A small network was shown many inputs. Here are its activations along a few directions, one row for each input.
In each table, some parts of the input vary, and every possible input appears once, in random order.
Descriptions start from the smaller parts, as in this example, which fits no table here: values(2) and (point or ring(9) or (line(4) and ring(8))).
Shared parts are said once, and a part with two or three values counts as separate values.

A family of inputs:
x1: [-3.28  0.75 -0.61  0.99  5.79  2.29 -2.99 -0.74 -1.56 -0.81 -0.34  1.29
 -3.71 -5.14 -5.66 -4.49]
x2: [ 0.21 -0.74  2.37 -0.04 -0.80 -0.36  0.72 -0.46 -0.93  1.76  1.06  2.07
 -0.38  1.69  2.82  2.24]
x3: [ 2.15 -0.42 -4.89 -1.90 -4.24 -0.56 -0.55 -0.52  0.15 -2.17 -0.50 -2.95
  4.32  1.56  2.36 -2.51]
x4: [ 0.45 -2.08 -3.56 -0.77 -3.61 -0.22 -0.63 -0.63 -1.03 -1.52 -0.53 -1.52
  2.68  1.24  2.55 -2.37]
x5: [ 3.26  1.08 -6.77 -3.10 -4.53 -0.87 -0.04 -0.56  1.43 -2.86 -0.30 -5.03
  5.98  2.75  2.04 -2.81]
x6: [-5.41 -3.91  2.51  5.16  2.38  1.76 -1.18  2.84 -2.63 -1.16  0.10  0.76
 -3.78 -2.85 -3.08 -4.91]
x7: [ 1.28  1.19  0.50 -1.25 -1.27 -0.50  1.07 -0.84  0.52  0.92  1.17  0.05
  1.32  2.22  2.92  1.94]
x8: [ 1.51  2.65 -0.65 -4.19 -1.51  1.18  2.35  1.33  2.60 -2.89  1.26 -0.81
  2.49  7.23  2.28  3.21]
x9: [-1.19  1.05  0.08  2.72  4.81 -1.55 -4.75 -2.45 -2.49  3.10 -1.95  2.19
 -3.52 -9.39 -5.60 -2.01]
x10: [ 4.74  0.79 -4.66 -0.79 -4.99 -3.67 -1.84 -2.87 -0.42  1.77 -2.54 -3.40
  5.27 -1.86  2.54 -1.23]
x11: [ 4.45  4.11 -2.14 -3.64 -2.86 -1.86  0.86 -0.65  3.10 -0.54  1.38 -2.69
  3.99  2.94  3.18  2.68]
x12: [-3.55  3.38  4.61 -2.20  7.58  4.12 -0.16  1.09  0.37 -1.12  1.48  3.84
 -6.09  0.46 -6.46  1.99]
x13: [-2.37 -5.26 -0.58  1.78 -2.54  1.01 -0.78 -0.84 -3.38 -0.05 -0.80  1.65
 -0.19  0.19  2.84 -2.39]
x14: [ 2.93  4.26 -2.14 -5.35 -2.09  0.52  2.32  1.31  4.00 -3.62  1.34 -2.34
  3.91  7.79  2.34  3.38]
x15: [-1.01 -3.65 -2.06  0.42 -2.95  0.28 -0.79 -0.75 -2.11 -0.81 -0.66  0.02
  1.18  0.72  2.76 -2.35]
x16: [ 3.39 -1.02 -2.81  0.32 -4.28 -3.68 -2.40 -2.59 -1.59  2.56 -2.61 -1.35
  3.36 -2.41  2.72 -0.88]
x17: [-5.09 -1.44  7.80  2.15  5.45  3.03  1.46  4.50 -0.47 -1.81  1.84  3.15
 -6.10  2.34 -3.68  1.04]
x18: [-0.75  3.06  0.27 -1.65  4.33  3.10  4.41  2.91  5.62 -2.96  1.81 -1.62
 -2.54  2.71 -5.09  2.71]
x19: [ 1.65 -2.26 -1.52  1.65 -3.33 -2.78 -2.33 -3.24 -2.43  3.26 -2.88 -0.02
  2.10 -3.10  2.93 -1.26]
x20: [ 3.16  2.51 -0.63 -2.43 -2.05 -1.33  0.79 -0.29  1.71  0.31  1.28 -1.06
  2.55  2.71  2.83  2.27]
x21: [ 0.20 -3.92 -0.03  3.14 -3.01 -1.95 -2.25 -3.40 -3.82  4.04 -3.04  1.81
  0.72 -3.69  2.86 -1.39]
x22: [ 6.58  2.02 -5.67 -2.25 -5.62 -4.60 -2.22 -2.31  0.86  1.11 -2.36 -4.75
  6.53 -1.27  2.64 -0.77]
x23: [-1.17 -1.21  2.62 -1.85 -0.56  1.94  2.24  1.71 -0.36 -1.37  1.21  2.55
 -0.74  6.43  2.13  3.57]
x24: [-4.26 -1.75  7.33  4.76  4.40  0.78  0.43  2.90 -1.65  1.35  1.79  3.02
 -5.50 -1.90 -3.05 -0.34]
x25: [ 0.44  2.94  0.64  0.49  3.59  0.54  3.26  1.14  4.54  0.06  1.75 -1.41
 -2.10 -2.56 -3.67  2.03]
x26: [-2.55 -2.71  4.36 -0.83  0.20  2.36  2.01  1.22 -1.25 -0.70  1.01  4.04
 -2.11  5.35  2.72  3.83]
x27: [ 1.92  1.56 -3.17  2.34  1.56 -2.01  0.56 -0.12  2.53  1.52 -1.75 -3.36
  0.36 -7.26 -3.84 -1.15]
x28: [ 0.25  0.79  1.23 -3.15 -1.11  1.23  2.06  1.37  1.23 -2.15  1.16  1.09
  0.73  6.34  2.54  3.80]
x29: [-2.94  3.12  4.23  0.28  7.14  1.37 -1.36 -0.96 -0.54  1.71  1.47  3.49
 -5.63 -4.37 -5.34  0.84]
x30: [-3.66 -2.87  3.23  6.83  2.16 -1.25 -2.85  0.66 -2.79  2.84 -1.93  1.11
 -3.05 -7.00 -2.82 -3.81]
x31: [-0.47  0.26 -3.99  1.13  2.06  1.28  2.11  1.84  2.83 -2.38  0.32 -3.62
 -0.45 -2.73 -4.59 -2.90]
x32: [-0.89 -2.27  4.08  1.24 -0.09  0.40  0.50 -0.60 -2.03  2.63  0.77  3.79
 -1.62  0.84  2.87  2.02]
Q: Changing only one part turns x22 into x5. The same change can be made to x16. Which row results?
A: x4
Q: Describe the family of inputs behind these rows.
A: line(4) and (values(3) or line(5))
Q: Change only the line(4) part in x29. List by row number the other rows that result.
A: x1, x9, x12
Q: Change only the values(3) part in x1. List by row number the other rows that result.
A: x6, x31
Q: Change only the values(3) part in x9. List by row number the other rows that result.
A: x27, x30

A family of inputs:
x33: [ 2.41  3.12 -3.29 -2.49  1.16  0.32  2.24  1.19  4.43 -1.46  0.47 -2.55
  1.39  1.40 -2.07  1.06]
x34: [-5.53 -3.41  1.11  5.90  4.82  0.75 -3.23 -1.11 -3.39  1.71 -1.56  2.91
 -5.03 -8.77 -4.10 -4.28]
x35: [ 1.44  4.48 -0.65 -3.15  1.03 -0.30  1.40 -0.11  3.56 -2.15  1.38 -1.59
 -0.04 -0.35 -2.17  2.65]
x36: [ 0.46 -1.55  0.95 -2.19 -2.41  0.78  1.36  1.53 -1.24 -0.58  1.61  2.16
  1.26  6.20  3.64  0.85]
x37: [-4.49  2.37  4.63  1.85  8.25  2.86 -0.80  2.76  1.14 -1.82  0.34  1.26
 -6.52 -3.33 -8.80 -0.72]
x38: [ 1.01 -0.76  4.41 -1.50 -1.22  0.68  0.00 -0.79 -1.90  1.53  1.07  4.56
 -1.10  3.88  2.81  3.31]
x39: [ 2.45  4.80  0.62 -2.09  3.40 -0.60  0.43 -0.61  3.38  1.23  1.11 -0.41
 -0.77 -0.88 -2.29  3.30]
x40: [ 1.48 -2.02 -5.43  1.29 -6.01 -2.61 -1.53 -0.87 -0.50 -1.34 -2.22 -4.64
  4.55 -1.73  2.71 -3.31]
x41: [ 2.28  2.82 -4.98 -2.97  0.04  1.20  2.89  1.43  4.51 -2.97  0.89 -4.03
  2.35  2.83 -1.70  0.00]
x42: [-5.77 -5.07  7.09  3.82  4.88  4.03  1.56  2.66 -2.76  1.48  1.02  4.91
 -7.07  0.85 -3.28 -1.00]
x43: [-0.76 -2.11 -0.69 -1.82 -3.55  0.67  1.76  1.91 -0.95 -2.92  1.08 -0.16
  2.55  7.05  4.68  1.07]
x44: [-0.37 -0.97  2.87 -1.30 -2.03  0.58  0.99  0.22 -1.32 -0.29  1.29  2.61
  0.31  4.71  3.97  2.61]
x45: [ 1.30 -1.36 -3.92  1.60 -4.44 -2.76 -1.89 -1.77 -0.81  0.65 -2.56 -3.28
  3.72 -2.86  2.57 -2.54]
x46: [ 2.80  0.13 -0.58  1.47 -0.89 -2.87 -2.85 -3.57 -2.57  4.70 -1.59  0.20
  1.67 -4.91  1.58 -1.30]
x47: [ 1.28 -0.46 -2.14  1.57 -3.03 -2.73 -2.33 -2.86 -1.56  2.23 -2.32 -1.97
  2.71 -4.09  2.47 -1.70]
Q: Describe the family of inputs behind these rows.
A: values(3) and (point or line(4))
Q: Which other rows agree with x44 in the values(3) part? List them by row number.
A: x36, x38, x42, x43
Q: Change only the values(3) part in x36. List by row number the other rows that result.
A: x33, x45
